These are the activations of a small neural network, seen along a few directions. Each row is one input.
Each table varies a few parts of the input and shows all the possible inputs, shuffled.
Descriptions start from the smaller parts, as in this example, which fits no table here: one of 6 places along a line, together with either a single point or one of 9 places around a ring or (one of 2 separate values, together with one of 5 places around a ring).
Shared parts are said once, and a part with two or three values counts as separate values.
In the rows, zero is written as 128.

Other details of the inputs shift rows strongly along three fixed directions, in all tables alike. That doesn't count.
To show where, the next rows are all for the same input, with only those details redrawn:
[119 113 159  96 128 127 101 102 101 122  81 171]
[119 129  86 142 139  90 113 115 147 129 127 131]
[117 146 146 168 102 158 198  96 119 176 161 104]
[123 108 102 121 130  85  53 114 114  96  79 183]
[120 125 140 126 138 124 155  99 137 148 131 130]
[125  98 127  88 134  95  35 113 104  82  53 202]
[119 148  85 195  84 126 116 114 103 141 128 131]
[119 117 117 114 150 100 110 108 145 125 117 142]

A family of inputs:
r1: [119 126  86 114 151 108 134 119 167 119 179  97]
r2: [112 104 188  81 138 148 146 102 143 144 121 111]
r3: [147 126  89 105 137 106 130 140 167 115 133 133]
r4: [125 144 127 147 118 115  82 132 114  84 130 160]
r5: [143 134 116 121 150 103 138 140 178 155 144  95]
r6: [154 119 127  56 176 117 124 133 176 109 139 115]
r7: [141 100 153  67 179 153 155 147 133 129 137 121]
r8: [147 136 111 137 122 138 171 128 153 148 130  99]
r9: [151 124 175  47 170 141 125 122 140 120 117 150]
r10: [131 104 135  98 129  79  38 141 121  56  85 163]
r11: [138 110  82 119 179  93 139 173 167 141 170  70]
r12: [112 159 156 208  73 153 144 126 105 143 138 112]
r13: [134 146  90 165 129 152 131 161 102 144 160 114]
r14: [118 150 139 127 142 149 173 101 141 154 190  96]
r15: [143 153 140 135 131 146 201 120 154 176 144  97]
r16: [124 116  95 151  97 119 101 113 112 112 106 142]
r17: [123 134  65 161 125  73  91 143 154  73 133 146]
r18: [115 137  82 135 137  99 114 118 146 118 145 146]
r19: [131 134  81 147 138  83  91 141 155  72 151 128]
r20: [112 126  89 109 170  99 175 117 198 136 183  92]
r21: [128 121 117 179  87 171 129 163  85 153 118 109]
r22: [120 161  93 192 113 106 131 134 140 106 154 139]
r23: [119 138 181 149  84 165 154 112  93 116  93 139]
r24: [131 112 200  92 156 177 186 135  92 168  99 138]
r25: [123 119 121 112 172  93 154 105 172 149 147 113]
r26: [146 139 176 114  81 165  99 131  77 129 100 148]
r27: [131 142 105 169 108 167 139 157  79 145 130 145]
r28: [119 147 169 144 130 122 147 127 136 127 157 106]
r29: [128 159  83 222  99 101 131 130 127 119 142 120]
r30: [116 100 167  68 187 103 124 106 178 138 131 119]
r31: [150 112 165  63 151 124 141 134 159 132 134 103]
r32: [120 122  99 147  86 114  89 129 113 112 142 117]
r33: [131 121 180 118 107 175 116 151  55 144 103 146]
r34: [130 115 167 114 136 188 203 138 103 165 116 107]
r35: [117 114 170  94 106 132  66 114  87 108  99 167]
r36: [134 126  44 166 121 123 122 172 116 119 139 130]
r37: [128  93 186  61 186 140 129 146 126 147  92 136]
r38: [137 142 156 152  54 193 128 128  84 145  95 123]
r39: [113 132 194 149  82 170 136 119  99 121 104 124]
r40: [145 162  87 162 101 136 138 137 130 137 141 135]
What is each input in this table made of?
> one of 2 separate values, together with one of 4 places along a line, together with one of 5 places around a ring
Changing only the place on the ring of 5 turns r34 into r11. The same change can be made to r16. Which row results?
> r32
Start at r22 and move only the place on the line of 4, one step at a time. The first step leads to r18. Which rows follow, in order?
> r40, r27
Change only the choice among 2 separate values in r29. List by row number the other rows that result.
> r23
